A small network was shown many inputs. Here are its activations along a few directions, one row for each input.
In each table, some parts of the input vary, and every possible input appears once, in random order.
Descriptions start from the smaller parts, as in this example, which fits no table here: one of 2 separate values, together with either a single point or one of 9 places around a ring or (one of 6 places along a line, together with one of 8 places around a ring).
Shared parts are said once, and a part with two or three values counts as separate values.

Other details of the inputs vary at random and push rows far along two fixed directions, the same in every table; ignore that.

Table:
r1: [-24   3  12 -27  14 -26  -3 -28  -9  28 -12]
r2: [ 36  -5  36  59   4   8  10  39 -67 -29  -4]
r3: [  4 -35 -28  -3 -45  25   1  18   8  -8 -11]
r4: [-25  15   6 -28  12 -21  -7 -18  -7  29 -12]
r5: [ -9  20   7   1  30 -22  12 -42   3   9   9]
r6: [  8 -31 -19  14 -20  35  -2  -7   0 -66 -10]
r7: [ 17   5 -33  -2   0   6  11  -3  -6 -29  -7]
r8: [-17 -14  -5  -1 -17  18  -2 -27  -6 -13 -15]
r9: [  5 -10 -11 -11  -9  -1  -5  10  26  -3   6]
r10: [  8  29  -2 -12  11 -18  10  -5  24  33  14]
r11: [ -4 -12   5 -18  20 -33  -3   2  25  24  11]
r12: [-23  11 -12 -13  -8  18  -9 -15  -1   1 -11]
r13: [ -7  -2  -9   1  -1  25  -7 -16   9 -36   3]
r14: [-11  14   6 -25  30 -27  -7 -12   5   5   0]
r15: [  9 -18 -26  -3 -55  41  -2  22   9 -13 -16]
r16: [ -1 -33 -19 -10 -25   5  -1   9  11   9 -11]
r17: [  8   2  -6  -6  23 -35  12  -5  19  33  14]
r18: [  7  18  -5  -7  13 -24   9  -5  21  32  15]
r19: [  5 -21 -13 -11   2   2   0  -8  -1 -38 -10]
r20: [  2  24 -24   1  10  10   7 -14   4 -15   4]
r21: [-18   5   7 -21  -7 -17  -6  -4  15  48  -1]
r22: [ 25  13  88  61   2   2 -13  80 -53  16  13]
r23: [ 30 -24 -41  12 -27  20  15  19  13 -28   4]
r24: [ 21 -41 -31   6 -34  27   0  31  17 -42  -1]
r25: [-16  40  14  -3  39 -20   6 -40   5  25  18]
r26: [-21  25   7 -17  30 -12 -10 -17  12   5   8]
r27: [ -9  21  92  63   7  13 -16  36 -77  23   3]
Each input here is: one of 3 separate values, together with either one of 4 places along a line or one of 5 places around a ring.
Changing only the choice among 3 separate values turns r23 into r3. The same change can be made to r10. Which row results?
> r15
Which other rows agree with r6 in the choice among 3 separate values? List them by row number.
> r9, r11, r13, r14, r19, r22, r24, r26

Table:
r28: [-56  40  92   6  27 -15 -30  -8 -40  46   1]
r29: [  9  10  23  56  13  29   3   9 -45 -37   5]
r30: [-11 -43  48  16 -24  12 -25  49 -34 -16 -15]
r31: [ 36 -19  28  31   7  -6   2  41 -33 -33  -4]
r32: [  9  39  66  22  37 -49   5  27  -8  74  36]
r33: [-63  18 -27 -72  10   2 -21 -81  41  19 -16]
r34: [-30  51   4 -58  61 -83  10 -49  66 109  42]
r35: [-23  -8 -35 -57  48 -58   8 -54  57  23  13]
r36: [  8  48  56  22  32 -45   0  36  -8  81  25]
r37: [  5  24  68   9  58 -64  -2  19 -31  39  18]
r38: [-13   0  34  38 -23  35 -10   5 -63 -15 -22]
r39: [ 35  -9 -37  50 -39  80   6  24 -41 -99 -12]
r40: [ -5  -2 -77 -24  -7  34  12 -61  36 -61   0]
r41: [  8 -36 -88 -43  -8   7  10 -22  47 -51 -11]
r42: [-18 -66 -74 -63 -44  32 -16 -26  49 -46 -33]
r43: [ 21 -23 -90 -28 -39  23  16 -13  75 -22   2]
r44: [ 14  27  21  50   4  29  -1  15 -46 -35  -4]
r45: [ 19 -50 -73 -42  -9   0  14 -36  57 -61  -9]
r46: [  41  -11  -29   47  -41   79    8   20  -34 -105  -21]
r47: [ 63 -28 -39  42 -66  65  14  65  -4 -63  -9]
r48: [-10   4  31  35 -22  38  -3   3 -67 -14 -25]
r49: [-21 -34 -75 -59 -74  46 -11  -9  73 -14 -17]
r50: [-16  18 -42 -49  24 -37  13 -37  73  54  24]
r51: [  1  23  62  12  59 -63  -3  21 -32  44  20]
r52: [ 11  35  69  24  37 -48   6  25  -4  73  31]
r53: [-20  64  62  27  62 -27  -4  -9 -44  37  16]
r54: [ 30 -32  25  43   7  -9   1  40 -27 -28   2]
r55: [-34  38 -30 -44  44 -28   6 -89  49  14  10]
r56: [-12 -39 -86 -51 -75  43  -1 -19  63  -9 -22]
r57: [-26  24  76   5   6 -22 -26  36 -15  93   8]
r58: [ 29 -32  22  40   9  -7   4  40 -33 -30   9]
r59: [  2 -38 -17  37 -68  88 -12  14 -45 -80 -35]
r60: [ -5  35 -42 -59  14 -35  13 -33  68  50  19]
r61: [-14  31 -49 -55  20 -32  11 -30  68  54  17]
r62: [ -3 -46  39  22 -23   8 -17  38 -43  -9 -19]
r63: [  5 -39  31  23 -22   5  -3  34 -55  -4 -25]
r64: [  2 -43  32  25 -22   4 -10  35 -50  -6 -22]
r65: [ 17  15  29  50   8  26   4   6 -45 -43   7]
r66: [  0  14 -78 -35 -11  35  11 -57  34 -63  -9]
r67: [ 11 -11  22  31 -49  26   2  49 -37  29 -14]
r68: [-15   6 -39 -63  39 -57   4 -49  58  22   3]
r69: [-12  52  80  29  62 -35   1 -22 -34  32  20]
r70: [  8 -15  23  33 -49  24  -4  50 -32  27 -12]
r71: [-14  -3 -26 -63  46 -63   9 -58  57  18  15]
r72: [ 36   9   9  40 -18  16   7  62 -20   6  15]
Describe the family of inputs behind these rows.
> one of 3 separate values, together with either one of 5 places along a line or (one of 2 separate values, together with one of 5 places around a ring)
Changing only the choice among 3 separate values turns r55 into r54. The same change can be made to r69. Which row results?
> r45
Change only the choice among 3 separate values in r58. List by row number the other rows that result.
> r34, r40
Change only the choice among 3 separate values in r53. List by row number the other rows that result.
> r41, r61

Table:
r73: [ 18 -26 -64   4 -38  55   9 -10  10 -87 -17]
r74: [  -2   -7 -101  -58   -3   19    9  -64   67  -59   -6]
r75: [ 47 -25   3  59 -53  53   5  68 -38 -37  -3]
r76: [-32  51   0 -52  70 -60   5 -68  38  43  19]
r77: [-24  20  69  -3  29 -47 -13  17 -18  71   9]
r78: [ 17 -55 -74  -6 -68  60   1  16  14 -62 -31]
r79: [-28  39  76   9  50 -35 -15 -18 -29  42   8]
r80: [ 27 -27  10  50 -55  57  -4  68 -40 -36 -13]
r81: [ 24  12  61  86   5  22  -2  51 -83 -26  -2]
r82: [  8 -33 -53  -1 -45  62   1 -18   5 -83 -26]
r83: [-33  51  -2 -55  69 -59   7 -68  37  43  17]
r84: [-21  37  60   6  26 -37  -9  12 -20  79  11]
r85: [   8  -36 -106  -63  -33   13    9  -37   96  -32   -4]
r86: [ 43 -51   2  50 -44  35   1  70 -40 -44 -14]
r87: [ 45 -16  60  74 -18  10   3  85 -58  -3   8]
r88: [ 34 -27 -77   5 -38  60  13  -7   5 -98 -16]
r89: [-28  34  68  11  55 -40  -5 -16 -34  42  15]
r90: [  1  24  58   9  36 -57   2  17 -10  73  22]
r91: [ 24   6  64  80   3  24  -8  55 -73 -35   4]
r92: [ 35 -13  11  69 -27  51   3  42 -60 -68 -11]
r93: [   0  -21 -107  -62  -38   26    9  -41   90  -24   -2]
r94: [ 15  -1  70  72  -4  32 -14  46 -77 -31  -8]
r95: [ -9  11  64  -1  36 -61  -4  20 -16  69  16]
r96: [-23  23  -4 -59  40 -69   8 -41  61  75  20]
r97: [-22  23  -3 -56  41 -69   6 -41  62  75  22]
r98: [ 26 -32 -65  -4 -54  52   5  17  36 -48  -6]
r99: [ -11  -45 -106  -73  -52   31    5  -37   73  -39  -25]
r100: [-10  48  62  13  67 -45  -6  -6 -24  34  22]
r101: [ 24 -29 -71   7 -46  60  10 -11   5 -93 -18]
r102: [ 18 -20  66  59 -19  19 -17  80 -61  -2  -5]
r103: [-10  11  64   2  41 -59 -10  22 -10  67  18]
r104: [-27  43  68  14  49 -35  -8 -23 -37  48   2]
r105: [-21 -23 -94 -59 -14  25   3 -72  62 -55 -10]
r106: [ 26 -25  14  68 -27  55   0  38 -66 -66 -13]
r107: [ 17  -5  69  79  -2  27  -5  51 -88 -30   1]
r108: [-24  19  68  -2  31 -46 -17  17 -16  71  10]
r109: [ -13  -42 -106  -78  -51   25    4  -42   73  -33  -23]
r110: [ 54 -38   1  61 -46  41   7  72 -34 -43  -6]
r111: [-44  37  -3 -63  27 -51  -3 -49  44  84  11]
r112: [-46  36   0 -63  32 -50  -9 -46  53  81  13]
r113: [   7  -35 -106  -63  -33   12   10  -37   93  -30   -4]
r114: [-19  46  66  15  55 -43  -4 -11 -26  39  18]
r115: [ 13  -5  69  77   5  26 -12  50 -78 -32   2]
r116: [-23  35  65   4  26 -37 -11  15 -15  76  14]
r117: [   4  -22 -110  -62  -46   28   16  -41   83  -27   -5]
r118: [   1  -19 -118  -60  -40   29   17  -47   85  -23  -10]
r119: [ 38   2  59  77 -18  21   1  79 -62   9   8]
r120: [-26  41  72   9  45 -37  -8 -22 -38  47   6]
r121: [-46  22   1 -71  31 -62  -6 -48  42  81   6]
r122: [ 27 -63 -69 -10 -57  42   6  23  27 -64 -19]
r123: [ 30 -14  17  65 -22  50  -5  44 -50 -72  -6]
r124: [-46  35   1 -63  32 -49  -9 -46  55  80  13]
r125: [-48  36  -3 -47  56 -49   1 -79  27  47   8]
r126: [ 34 -15  14  66 -31  53   3  45 -59 -73  -9]
r127: [-21  22  64  -1  29 -47 -11  13 -24  75   6]
r128: [   1   -6 -110  -57   -7   21   17  -67   61  -59  -12]
r129: [ 33 -66 -78  -8 -64  46   8  22  22 -69 -21]
r130: [  0  26  55  15  40 -56   3  17  -9  74  18]
r131: [ 33 -24  58  70  -9   3  -3  81 -66   1  -3]
r132: [-51  41  12 -60  52 -49  -3 -81  33  51   3]
r133: [ -16  -21 -114  -68  -45   32    8  -50   78  -21  -20]
r134: [-32  54 -11 -51  72 -59   7 -74  35  46  14]
r135: [-51  38   4 -54  58 -56   0 -80  27  54  14]
r136: [-20 -25 -97 -59 -18  28   8 -73  61 -58 -13]
r137: [ -8  50  60  11  62 -46   1  -9 -31  38  21]
r138: [ 38 -50  10  46 -38  33  -6  73 -30 -45  -9]
r139: [-31  36  -9 -60  32 -52   7 -44  60  76  20]
r140: [ 37  -3  59  75 -21  26  -1  83 -56  -1  10]
r141: [ 21  -3  64  67 -28  27  -8  77 -67   6  -1]
r142: [ 27 -22  24  61 -38  60  -3  37 -65 -68 -20]
r143: [-10  11  64   0  39 -60  -4  21 -14  68  15]
r144: [ 17 -36 -65   4 -53  71   4 -18   0 -90 -31]
Describe the family of inputs behind these rows.
> one of 8 places along a line, together with either one of 4 places along a line or one of 5 places around a ring
Changing only the place on the line of 8 turns r102 into r77. The same change can be made to r98. Which row results?
> r140
Change only the place on the line of 4 in r134. List by row number the other rows that result.
> r81, r104, r125
Change only the place on the ring of 5 in r133. List by row number the other rows that result.
> r78, r118, r130, r131
Change only the place on the line of 4 in r106. List by row number the other rows that result.
> r92, r128, r144
Which other rows agree with r112 in the place on the line of 8? List them by row number.
> r74, r91, r93, r94, r103, r105, r108, r113
Which other rows agree with r109 in the place on the line of 8? List them by row number.
> r87, r95, r107, r117, r126, r137, r141, r142
